Each row below holds a small network's activations on one input, seen along a few directions.
In each table, some parts of the input vary, and every possible input appears once, in random order.
Descriptions start from the smaller parts, as in this example, which fits no table here: one of 8 places around a ring, together with either a single point or (one of 2 separate values, together with one of 4 places along a line) or one of 9 places along a line.
Shared parts are said once, and a part with two or three values counts as separate values.

Table:
x1: [ 11  18 -10  -8  -1  10  12 -20  12   5  17   9  -8  11  23]
x2: [  9  39  -5 -11  -9  -2  -7 -10  12   7   1  24  -8  -6  -4]
x3: [  5  31  -1  -6  -7  -9 -13  -9   5   1   5  13  -5  -6   5]
x4: [ 14  21 -16 -13  -6  16   9 -20  20   8  18  22  -7  12   9]
x5: [  5  37   1  -8  -4  -9  -4  -9   4   3   0   9 -10  -3   6]
x6: [ -3 -64  15  24  22   0   4  43 -33 -11 -15 -51  17 -15 -26]
x7: [  8  12 -13 -11  -2   7   4 -18  13   3  22  14  -4  10  20]
x8: [  6   8 -17  -7  -7   8   2 -19  12  -7  20  12  -2  11  19]
x9: [-35 -71  24  22  32 -10  15  28   9 -17 -33 -15  -8 -10 -29]
x10: [  2  28  -4  -2  -9 -10 -14  -9   3  -8   3  12  -1  -5   6]
x11: [-22 -58  25  22  -8   0  -8  44 -56  14 -38 -49  35   1 -30]
- Describe the family of inputs behind these rows. => either one of 3 separate values or (one of 2 separate values, together with one of 4 places along a line)

Table:
x12: [ -9 -26  11   6  -2  -8 -12  18 -40  11  -4 -34  30  12   4]
x13: [-15 -19  13  14  40 -15   3  14  36 -28 -20  12 -28 -27 -33]
x14: [  6  29   3  -8 -21   0 -15  19 -32  35 -18 -10  12  -9  -8]
x15: [ -5 -47  -5   2  38   7  26   3  28 -10   7  -9 -21  -5  -1]
x16: [ 15  74 -13 -11   5 -25 -22 -12  24 -23  12  38 -15 -24  12]
x17: [ -2   8 -33 -17 -10  17  17 -37  28  -2  27  28  -5  45  37]
x18: [-12   4   4  -8  16   0  17  -9  34  11 -11  33 -24  -2   3]
x19: [ 17  -7 -13  -4 -34  27  -2   5 -35  29  20 -18  34  23  -3]
x20: [-10 -64  13  11  21   3  14  18  -1 -17  -7 -33  -1  -8  -9]
x21: [-20   7  14   4   3 -11  -3 -13  46   2 -18  48 -23 -11 -14]
x22: [-17 -47  25  13  20 -12   6  20  -2 -16 -22 -26 -12 -24 -21]
x23: [ 15  14  -5 -13 -22  19  -5  17 -35  31   0 -15  25   7   1]
x24: [ 23  58  -3 -16 -27  -3 -14 -18 -13  16   4   9  -5 -13   6]
x25: [-20 -32  19  24  28 -24  -3  31   9 -27 -35 -20  -7 -29 -44]
x26: [-20  51  -6 -13 -11 -19  -6 -24  35 -14 -12  52 -23   6   8]
x27: [-10  20  -9 -22 -12   8  14 -39  28  -3  19  30 -19  28  32]
x28: [-10  -3  23  12  -7 -25 -19  23 -44  10 -22 -26  19  -3  -3]
x29: [ -7 -36   9  18  -3   8   8  27 -35   6 -22 -39  22  -1  -4]
x30: [-18 -25  24  18  -1  -5  -5  26 -33   7 -36 -30   9 -19 -16]
x31: [  3  42  10   1 -22  -6 -28  23 -25  19 -26   2  16 -16 -34]
x32: [ 37  26 -28 -15 -33  26  -1 -24 -17  12  37   1  19  21  17]
x33: [ 30  40 -16 -21 -24  15  -7 -20 -12  17  20   2   7   2  17]
x34: [ -2 -56   3  21 -11  23   5  17 -36   2  -5 -35  31  13  -3]
x35: [-18   6  21  21   0 -35 -31  28 -32  -3 -30 -18  21  -9 -26]
x36: [ 36  32 -36 -15   0  14   6 -26  12 -16  58  14   2  18  39]
x37: [  2 -73  -5  19  22  15  22  16  -2 -23   9 -38   7  13 -12]
x38: [ -1 -11   4  -1   8  15  23 -21  38  12   9  18 -17  14   8]
x39: [ 24  41 -17 -16   0  -2  -2 -28  19  -9  46  12 -12   0  38]
x40: [  3 -60 -17   4  35  20  31   3  22 -20  20  -5  -9  13   0]
x41: [ 18  58  -6 -18   5 -14 -10 -22  17 -12  28  23 -23 -16  27]
x42: [ 17  68  -6 -15 -25  -9 -29 -10  -7   2  -8  28   0 -21 -11]
x43: [ -3 -33 -15  -4   6  27  27 -25  35  13  23  23  -4  29   9]
x44: [-22 -15  30  27  -9 -14 -22  29 -25  -4 -47 -15  14 -30 -33]
x45: [  3 -34  -5  15  -1   4  -4  15 -42   6  12 -41  40  31  -1]
x46: [-10 -28  10   4  37  -8  19   9  24 -17 -10   2 -31 -19 -10]
x47: [-18  35   0 -17 -11 -12   3 -35  31   1   1  35 -29  13  24]
- Changing only one part turns x29 into x34. The same change can be made to x27. Which row results? => x17
- Describe the family of inputs behind these rows. => one of 4 places along a line, together with one of 9 places around a ring
- A walk changes only the place on the ring of 9. It starts at x22 and steps to x46. List the rest of the walk in order. => x18, x47, x41, x24, x14, x28, x30
- A walk changes only the place on the ring of 9. It starts at x25 and steps to x13. List the rest of the walk in order. => x21, x26, x16, x42, x31, x35, x44

Table:
x48: [-34 -61  23  25   5  -2  -1  39 -26   7 -43 -25  17  -2 -33]
x49: [ -8 -76  10  15  18   7  18  30 -22  -2 -12 -43  16   4 -16]
x50: [-16 -46  21  20  17 -16 -12  45 -34 -15 -35 -46  13 -25 -31]
x51: [ -9 -54  15  21  23 -10  -1  41 -35 -16 -23 -47  13 -19 -22]
x52: [-15 -82  12  17  14  10  21  29 -18   4 -15 -32  18  10 -14]
x53: [ 20  51 -24 -25   2   6   8 -28  43  -3  23  43 -27  -5  11]
x54: [-31 -51  33  24   2 -10  -8  39 -32   6 -46 -26  18 -16 -36]
x55: [ -7 -61  14  25  26   1   7  38 -31 -15 -11 -47  16  -5 -21]
x56: [ 33  60 -16 -18 -24  15  -6 -32   9  10  25  23  -8   5  15]
x57: [-28 -71  17  25   8   5   7  35 -20   6 -33 -27  17   2 -25]
x58: [ 19  49 -20 -18  -1   5   6 -37  42  -3  18  42 -30  -2  16]
x59: [ 22  64 -11 -21 -20   8  -9 -29  10  18  27  20  -8  13  25]
x60: [  1  42 -19 -15  -3  -8  -5 -40  37 -14  33  43 -13  16  31]
x61: [  3  52 -11 -18  -6  -5   8 -44  41  -6  26  39 -27   5  31]
x62: [ 12  63 -17 -17 -28   6  -5 -35   7   9  26  22  -7  12  33]
x63: [-20 -46  31  27   9 -19 -14  46 -34  -8 -40 -34  16 -20 -32]
x64: [ 11  52  -7 -23   2  -3   4 -39  44   3  24  39 -30   7  23]
x65: [ 11  53 -29 -17 -23   0 -16 -32   8   5  29  28   9  20  36]
x66: [ 35  63 -21 -26 -22  11  -4 -26  11  14  28  27  -5   2   8]
- Describe the family of inputs behind these rows. => either one of 9 places around a ring or (one of 2 separate values, together with one of 5 places along a line)
- Which other rows does x53 become when the choice among 2 separate values takes its other values? List them by row number. => x66
- Which other rows does x58 become when the choice among 2 separate values takes its other values? List them by row number. => x56

Table:
x67: [-13 -64   7  18   6   7   4  37 -28  -6 -11 -40  23   9 -16]
x68: [-12 -11  -3 -11   6   1  20 -23  30  -8   3  25 -19  10  10]
x69: [ 7 33 -5 -8 -9 -4 -5 -3 -4 12  7  8 -4 11  0]
x70: [  4  23  -1 -10 -18   2  -4  -8  -2  15   1  17   4   8   2]
x71: [  0   6  -9  -5  -4   8   8 -19  24  -4  10  16  -7  -1   1]
x72: [11 33 -5 -9 -4 -5 -4 -3  0  5  8  5  7  2  8]
x73: [ 17  39  -5 -10 -14 -11 -13  -9 -17  11   4   1   8   2  12]
x74: [ -2  31  -1  -9 -32  -2 -12 -15 -14  14  -4   9  11   3  12]
x75: [-16 -32  28  20   6 -13 -11  47 -33  -5 -44 -31  16 -17 -37]
x76: [-13 -83  10  17  25  10  26  35   0  -9 -14 -39   3  11 -12]
x77: [  4   8  -4  -5  10  -1   0 -20  22  -6  12  13  -5   3  11]
x78: [  6  11 -13  -3   9   3   4  -8  16 -19  17  14 -13  -6  19]
x79: [ -4  13   3  -7  -7   2  -2 -12   7  10  10  23  -1   9   3]
x80: [ 6 17 -5 -9 -8  2  4 -9 11  4 16 16 -2  2 -5]
x81: [13 22 -3 -7  5 -6  2 -7 10 -1 15 12  0  7  1]
x82: [ -2   1  -1  -3   2   4   7 -15  17   8   6  28 -13   9   5]
x83: [  9  22 -12  -2  -1   9   1  -2  13   6  11  14  -1  -4   4]
x84: [-29 -57  23  24  21 -16  -2  41 -11 -17 -36 -24   1 -20 -27]
x85: [-23 -48  29  22  14 -12 -18  41 -20  -6 -36 -25  11 -17 -32]
x86: [ -1  20  -4  -3   1   3 -10 -10   8   6   9  17  -1   9   7]
x87: [  6   1  -4  -2  14   5  12 -21  32 -18  16   8 -24  -1  18]
x88: [ 11  39 -15  -7 -20  -2 -11  -8 -16  11   5   0   7 -10  13]
x89: [ -6 -46   5  10 -11   5 -11  32 -58   4 -23 -48  30   6 -16]
x90: [ 18  41  -4  -6 -17  -4 -16 -11 -18   6  12  -4   5  -7  17]
x91: [ -8   2   0   0  13   4  15 -26  32  -9   7  13 -23  13   9]
x92: [  9  36   0 -14 -25   7 -20 -13 -13  15   2   1   5  -1   9]
x93: [  2  -1  -1 -11  22  -5  18 -21  30 -10  15  13 -20   6  10]
x94: [ 10   6 -14  -4   8   5   1 -19  18   2  14  16 -12  -4   5]
x95: [ -1  -5  -7 -13   7   4  23 -20  33  -7  11  17 -21   2   1]
x96: [  0   3 -11  -3  16  10  25 -11  34  -7   9  14 -22  -3   9]
x97: [ -6 -55   8  17  -2   8   0  31 -43   2 -19 -43  32   4 -16]
x98: [14 25 -8 -1  2  5  0  0  9 -9 18 11 -4 -3 11]
x99: [ 22  30  -3  -7  -8  -2 -14  -6  -7   3  17   4  -3  -4  14]
x100: [  1  40  -5 -12 -16  -5 -18  -6 -17  20   2   4   5   2  12]
x101: [ 13  29 -15  -2 -18   1 -11 -13   0   5   5   2   4  -3   8]
x102: [-12 -25  29  20  -1 -12 -15  36 -49   1 -48 -32  24 -24 -35]
x103: [-36 -69  23  24  26 -20  13  35   4 -18 -32 -28 -11 -21 -24]
x104: [  0   6 -10  -4   6   0   1 -18  15  -6   9  21 -13  11   6]
x105: [ -9 -70   9  23  20  13  21  34 -17  -4 -12 -35  17   6 -18]
x106: [  7  28  -5  -8 -23   4  -6 -11   3   9   7   6   5  -1   1]
- Changing only one part turns x106 into x80. The same change can be made to x70. Which row results? => x79
- Changing only one part turns x94 into x88. The same change can be made to x105. Which row results? => x89
- Describe the family of inputs behind these rows. => one of 5 places along a line, together with either one of 2 separate values or one of 6 places around a ring
- List by row number the other rows that have the place on the line of 5 in common with x68. => x76, x87, x91, x93, x95, x96, x103
- Which other rows does x73 become when the place on the ring of 6 takes its other values? List them by row number. => x74, x88, x90, x92, x100
- Which other rows does x71 become when the place on the ring of 6 takes its other values? List them by row number. => x77, x78, x82, x94, x104
- Which other rows does x105 become when the choice among 2 separate values takes its other values? List them by row number. => x84
